These are the activations of a small neural network, seen along a few directions. Each row is one input.
In each table, some parts of the input vary, and every possible input appears once, in random order.
Descriptions start from the smaller parts, as in this example, which fits no table here: values(3) and (point or ring(9) or (ring(5) and line(6))).
Shared parts are said once, and a part with two or three values counts as separate values.

Other details of the inputs shift rows strongly along two fixed directions, in all tables alike. That doesn't count.
To show where, the next rows are all for the same input, with only those details redrawn:
[-38.9 -15.1  -9.6   3.1   5.4  12.2 -38.8  -8.4   9.8  -7.8  19.2]
[ 31.0  -0.8  -6.9   3.6  -9.9  14.6  14.7  25.7 -66.0   5.5   0.0]
[-39.5 -15.2  -9.4   2.8   5.7  11.8 -39.0  -8.9  10.6  -7.9  19.3]
[ 31.0  -0.7  -6.9   3.6  -9.9  14.6  14.7  25.7 -66.0   5.5   0.0]
[ -1.6  11.4  50.7 -45.8  33.5 -70.3  38.3 -30.7   3.7   3.1 -15.5]

A family of inputs:
x1: [ 40.5   8.0 -10.2   7.8 -23.8  25.9  27.4  30.5 -38.0   7.5 -12.0]
x2: [ 41.3   6.2 -12.6   8.2 -19.9  22.3  21.4  30.8 -41.8   0.4 -20.3]
x3: [ 37.2   0.0 -13.6   9.8  -5.3  10.8  17.3  21.8 -63.5   2.3   6.4]
x4: [ 48.5   8.5 -17.2  13.9 -18.8  21.0  25.9  25.0 -37.3  -0.5 -10.3]
x5: [ 41.7   3.8  -6.4  10.1 -23.7  25.8  27.9  32.1 -36.8   9.2  -9.6]
x6: [  7.7  19.8  48.2 -42.7  21.2 -61.8  46.3 -29.4  32.7   0.0 -32.1]
x7: [ 13.3  19.2  39.1 -35.6  28.9 -67.7  46.9 -30.9  32.7  -5.5 -29.4]
x8: [ 46.7   8.8 -16.9  14.2 -19.3  22.1  29.9  26.7 -35.5   4.3  -5.6]
x9: [-26.9  -3.8  -9.2  18.3  -4.4  17.7 -30.0  -7.7  42.5   1.2  10.8]
x10: [-35.9  -8.5 -10.8  12.8   8.2   8.4 -42.7 -12.4  10.5  -2.2  20.4]
x11: [ 31.0  -0.7  -6.9   3.6  -9.9  14.6  14.7  25.7 -66.0   5.5   0.0]
x12: [-28.9   0.3 -12.7  15.8  -4.1  17.5 -30.9  -9.9  42.2  -0.6   8.5]
x13: [-26.7  -1.4 -15.6  16.6  -0.9  14.6 -36.2  -8.5  36.5  -7.4   0.0]
x14: [-24.6  -9.9 -14.8  14.9  -2.6  17.7 -24.0  -7.8  45.1  -7.8  16.3]
x15: [-26.3   0.0 -13.4  15.9  -4.1  17.0 -34.6 -10.8  39.2  -5.2   3.8]
x16: [-25.6  -8.3 -10.8  17.0  -5.9  12.1 -32.2  -4.0  41.7   5.5  12.4]
x17: [ 14.0  12.2  43.9 -35.2  24.0 -70.4  50.7 -26.5  38.2   7.4 -16.8]
x18: [  7.7  11.5  50.9 -41.8  19.7 -67.0  48.3 -22.9  36.0  10.7 -23.3]
Changing only one part turns x6 into x4. The same change can be made to x11. Which row results? -> x3
What do these inputs look like to the network? -> values(3) and (point or line(5))
Change only the values(3) part in x18. List by row number the other rows that result. -> x16, x17
List by row number the other rows that have the values(3) part in common with x13. -> x9, x10, x12, x15, x16

A family of inputs:
x19: [  6.5 -17.9  -4.4  10.4  -0.5   2.2  -0.4  14.3 -39.6  21.3  41.9]
x20: [ 10.8   6.1 -15.1  17.1   6.4  16.0  -0.1  -1.3 -37.1 -12.4  10.2]
x21: [  1.6   9.6  -4.6  -1.5 -20.1  26.7  -2.2  16.2 -23.0   8.7 -11.4]
x22: [ 24.2   9.3 -26.9  15.4 -14.2  20.2  12.9   8.8  -2.3  -5.1   0.3]
x23: [-12.3 -18.6   8.1   2.7  -0.3 -11.4   4.4  -2.2  35.5  22.2  38.9]
x24: [ 16.4  21.2 -16.9  19.1 -10.7  18.3  -3.4   5.3 -17.0   7.6  -7.6]
x25: [-15.0 -19.4   2.9 -11.5  -3.9  -3.5  -5.9   5.3  37.7  -6.1  -5.9]
x26: [-16.0 -12.0   3.7 -13.8  -6.2   0.8  -3.2   0.2  36.4  -8.4  -2.7]
x27: [ 21.5  21.5  39.8 -36.3  39.4 -80.7  44.6 -33.4  -4.7  -5.8 -22.7]
x28: [ 29.4  -5.7 -23.5  21.8 -11.1   9.5   5.0  19.9  -0.5  -2.9  -5.0]
x29: [-18.5  -3.7   0.9 -19.1  -7.2   4.8   5.4  -6.2  35.0  -8.0  -2.4]
x30: [ 12.7  -5.2  -2.2   1.0 -17.7  32.9  18.1  17.9 -10.1  -4.7   0.5]
x31: [-24.5  -2.3  13.4  -9.2  -3.0  -0.9 -20.1  -6.0  20.8   5.1 -11.0]
x32: [-21.4  -7.5  17.3   7.3   2.3 -13.6 -11.7  -6.8  20.4  34.6  30.9]
x33: [ -2.6  -2.4  -8.9   7.3   3.1  -7.6  -5.1 -13.7  40.0  -8.4   0.4]
x34: [ 26.9   6.9 -14.9  21.1  -8.2  24.7  17.0   8.0  -4.3  -5.9   4.7]
x35: [-13.2  10.6  -0.3  11.9   4.4 -10.3 -20.2 -15.9  26.3   2.4  -7.2]
x36: [-23.5  -7.0  13.0  -7.5  -0.6  -6.5 -21.8   1.5  22.0   5.9 -14.1]
x37: [  0.3  -2.6 -11.2 -11.6  -6.1  18.6  -0.9  10.4 -40.5  -8.8   0.8]
x38: [-18.1   8.2 -10.1  -3.7  19.7 -12.5 -15.1 -25.6   7.3 -15.7   7.6]
x39: [  4.2 -17.6  -9.0  -4.3  -3.6   9.2 -10.2  22.4 -37.9  -7.3  -3.2]
x40: [  0.8  -5.1  -1.0  -4.7  -1.7  24.3   2.5  10.5 -41.6 -10.5   5.9]
x41: [-14.5  -7.3  -8.0   3.6  22.1 -21.6 -24.3 -14.1   9.4 -13.9   3.1]
x42: [-17.0  15.4   6.2  14.6   9.2   1.8 -13.4 -22.5  24.7   0.8   0.1]
x43: [ 65.4  30.8  38.9 -15.8  13.6 -63.4  64.4   1.5 -35.3  21.9 -46.8]
x44: [-28.1 -12.2   5.4 -19.2   9.8  -8.8 -18.8  -8.8   3.6 -14.3   2.3]
x45: [  3.9   6.6   7.2   4.9 -14.9  30.8   2.4  14.4 -25.0   7.7  -7.5]
What do these inputs look like to the network? -> values(3) and (point or (values(2) and line(4)))
Changing only the values(3) part turns x21 into x29. The same change can be made to x36. Which row results? -> x25
Change only the line(4) part in x20. List by row number the other rows that result. -> x27, x38, x41

A family of inputs:
x46: [  2.6  15.1  41.6 -25.6  20.1 -51.7  52.1  -2.2 -55.8  17.4   8.0]
x47: [-28.3 -24.5 -11.6   1.0   4.2   2.9 -10.6  -2.7  67.8  15.8  39.6]
x48: [-23.4  11.9 -17.4  27.8  18.1  -2.0 -37.0 -32.4  49.0  -5.5   7.2]
x49: [-12.6  14.2  52.3 -47.7  13.8 -47.4  29.4   3.5 -37.1 -11.1  -6.2]
x50: [ 52.2  -2.8  41.1  -8.7  -4.4 -44.3  59.1  -6.3  -0.3  31.5  -1.8]
x51: [  5.8 -13.0 -30.7  32.9 -14.4  25.8 -12.9  38.1 -82.4  12.8  35.5]
x52: [ 40.1   7.9 -22.9  29.2 -38.3  65.5  -4.4  26.9 -37.7 -31.1  -2.1]
x53: [-19.4  15.8 -25.4  29.1  20.1 -22.4 -49.2 -21.8  46.5 -12.7  -7.6]
x54: [ 35.0   7.6  32.4 -31.1   4.9 -28.1  79.5  11.0   4.0  30.9   6.6]
x55: [-37.1 -15.0   8.9 -27.1  -8.4  19.5 -12.7  10.8  65.8 -10.2  21.5]
x56: [ 33.0  33.2  12.3 -29.0  12.0 -36.2  37.3  -8.6 -19.5 -11.4 -79.2]
x57: [ 23.6   7.3 -49.0  28.1 -24.7  67.0  23.3  32.2 -34.0 -10.3   9.6]
x58: [-10.5  -9.9 -20.8  33.0   8.3 -14.7 -30.7 -28.9  57.6 -29.9  15.4]
x59: [ -1.3  -4.5  29.7 -49.7  11.3 -51.7  45.1   8.8 -55.3 -10.7 -37.0]
x60: [-38.3 -13.5 -17.6 -12.8  17.3 -15.2 -49.8 -43.0   7.5   1.8  45.9]
x61: [-79.9 -12.3   9.5  -6.2   8.1  -6.3 -25.5 -14.5   2.8  -3.1  26.5]
x62: [ 30.7  41.9  28.5 -10.2  10.1 -29.3  56.1 -17.3 -16.6   4.5 -39.5]
x63: [ 18.8 -12.1 -31.9  11.7 -43.1  52.7 -19.1  53.3 -42.2  14.4 -39.0]
x64: [ 24.1 -33.4 -43.1  -2.4 -41.5  61.8  14.6  62.4 -24.5  -2.6  -9.6]
x65: [-35.7   0.2 -19.1  -2.8   6.0   9.0 -35.8 -21.2  46.2 -34.5 -37.1]
x66: [-51.8 -23.5  16.1   4.8  43.8   4.5 -38.9 -25.8   4.0  -2.8  33.8]
x67: [ 18.6  -3.0 -37.3   8.0 -19.5  43.6 -16.2  11.0 -86.3  11.8  41.0]
x68: [ 43.2 -13.1 -33.4  45.5 -34.0  27.9 -16.6  54.6 -30.9  21.3   9.2]
x69: [ 10.9  -1.1  52.0 -26.9  38.9 -33.7  46.0 -10.8 -58.3   8.2 -13.5]
x70: [-35.1 -35.2   0.4  13.4  46.1 -23.1 -52.2 -13.9  10.1 -16.9  28.0]
x71: [-32.5  19.6  -6.9  20.8  15.5   8.1 -27.8 -32.7  45.8  -6.2   7.2]
x72: [ 41.8   5.8  60.0 -35.5 -17.6 -25.3  54.5   7.5  -1.6   5.0 -18.7]
x73: [ 29.4  32.6 -29.7  26.9 -27.0  60.5 -25.1  34.5 -48.1 -14.1 -23.8]
x74: [-20.7 -28.9 -17.1   2.7   4.2 -14.6 -14.0   8.8  70.9   1.5  33.7]
x75: [-30.0 -16.9 -16.4   0.0  -3.3  12.6 -25.5 -29.8  52.0 -44.6 -23.4]
x76: [ 23.9  43.5  38.1 -26.9  13.0 -29.8  30.2 -14.0   5.2 -18.9 -39.5]
x77: [ 38.8  -4.9 -36.1  44.9 -31.9  25.2 -24.6  53.8 -36.8  29.0   0.1]
x78: [-51.7 -21.7  26.2 -16.4  33.4  10.9 -50.4 -12.0   5.1 -28.3  15.7]
x79: [  2.7  23.0  45.1 -23.5  -1.0 -34.8  36.3  -5.5   3.7  39.6 -32.2]
x80: [-42.4 -30.4   6.8  11.0  46.6  -6.9 -47.9 -25.8   7.4  -2.4  33.8]
x81: [-53.7 -21.7  -8.7   9.1  18.7 -36.9 -42.8  -3.8  10.6 -12.3  35.2]
x82: [ 29.3  30.3 -40.1  48.2 -16.6  54.2 -13.5  20.5 -49.3  11.3  -5.9]
x83: [-33.5   6.0 -22.2   7.5  17.9  16.3  -5.0 -23.3  58.4 -15.9  28.9]
x84: [ -8.1   1.3  -3.4 -25.7  -3.9   0.1   1.6 -18.6 -50.6   6.0  17.4]
x85: [-47.6  -4.8   1.9 -40.1   4.1   2.7 -52.4 -29.2   5.2 -24.2  27.7]
x86: [ 20.2  21.9  32.1  -8.9   5.2 -28.4  55.3 -34.6   7.6  -8.4 -22.2]
x87: [ 30.7  -9.2 -61.8   9.4 -25.1  62.5  14.0  41.9 -32.3 -33.4 -21.5]
x88: [ 50.3  -0.9 -42.1  56.2 -24.8  46.9   0.2  13.2 -36.5  -4.7  15.0]
x89: [ 27.7   1.0  -7.2  15.2 -46.6  62.1 -14.2  57.0 -37.0   9.8  -3.6]
x90: [-34.4 -40.4   3.5 -12.7 -19.9  10.5 -22.6  -8.7  58.1 -13.3 -12.4]
x91: [ 33.4  11.9 -40.1  12.5 -26.4  68.9   8.8  44.6 -30.8 -30.7   5.7]
x92: [-49.8  -7.2  12.6   4.2 -11.3  13.2 -25.7  -9.6  51.1  19.4   6.1]
x93: [ 31.5  43.2  16.0  -0.4  28.2 -50.7  26.8 -28.1  -0.2  14.9 -31.5]
x94: [ 25.2   0.8  50.6 -15.8  -2.7 -34.7  54.8 -15.5  16.0  27.5   2.9]
x95: [ 30.0  31.0  53.7 -38.1  -6.9 -30.9  34.2  15.9 -12.4  22.3 -40.4]
x96: [ 49.5  -2.2 -66.4  42.6 -13.5  35.5   7.8  42.6 -25.7 -19.2  17.9]
x97: [ 31.8  24.9  31.1  -3.4  13.8 -33.1  54.0 -35.6   7.7  -3.1  -8.8]
x98: [ 22.9 -20.4 -28.9  12.3 -45.3  55.7 -10.6  53.8 -36.6   7.0 -30.1]
x99: [ 22.5   7.1 -20.1  35.8 -34.2  52.6 -11.8  42.0 -42.8  42.4   5.8]
x100: [-14.2 -33.1  -0.8  20.3  -8.5 -17.0 -28.3  -8.1  63.8   1.0  26.6]
x101: [ 44.5  14.0  37.6 -10.8   4.5 -46.9  47.3   2.5  -5.4  41.5 -14.6]
x102: [  0.6 -21.2  39.5 -46.6  43.3 -40.5  24.7 -10.7 -37.0 -18.1 -40.5]
x103: [ 27.1  49.9  25.5 -10.6  12.2 -32.1  47.4 -18.2 -22.0  11.7 -48.4]
x104: [-23.0  -0.5 -30.8  12.9  21.0   3.9 -11.7 -23.2  60.9 -15.0  28.0]
x105: [-32.3  -2.7   0.2  14.5   2.7  -7.4 -43.0 -11.5  49.2  33.0   9.7]
x106: [-61.3 -27.5 -17.9 -45.5   9.5  -7.9 -52.9 -38.9  16.7 -28.4   2.4]
x107: [-47.0 -19.6   0.3 -11.8  -6.8  17.1   2.0  -1.4  62.6  10.3  25.5]
x108: [ 18.5  17.6  46.8 -17.6   5.6 -36.7  43.5  -5.9   9.5  37.6 -10.0]
x109: [ 31.7   1.3  51.2 -20.2 -15.9 -27.7  69.3  -4.8  -4.8  25.7 -14.9]
x110: [-16.1   7.1 -23.6  30.3  17.6 -18.3 -41.0 -20.6  51.7 -19.9   1.9]
x111: [-30.8 -18.0 -23.2 -10.9  17.3 -32.9 -53.2 -31.5  10.4 -12.6  39.8]
What do these inputs look like to the network? -> line(6) and (values(3) or (values(2) and line(4)))
Changing only the line(6) part turns x107 into x74. The same change can be made to x62. Which row results? -> x110
Changing only the line(6) part turns x78 into x102. The same change can be made to x49. Which row results? -> x59
Start at x96 and move only the line(6) part, one step at a time. The first step leads to x104. Which rows follow, in order? -> x83, x57, x91, x87
List by row number the other rows that have the line(6) part in common with x93. -> x47, x48, x50, x51, x60, x80, x88, x101, x104, x105
Change only the values(2) part in x83. List by row number the other rows that result. -> x54
Start at x74 and move only the line(4) part, one step at a time. The first step leads to x100. Which rows follow, in order? -> x68, x77
Change only the values(3) part in x111. List by row number the other rows that result. -> x70, x81
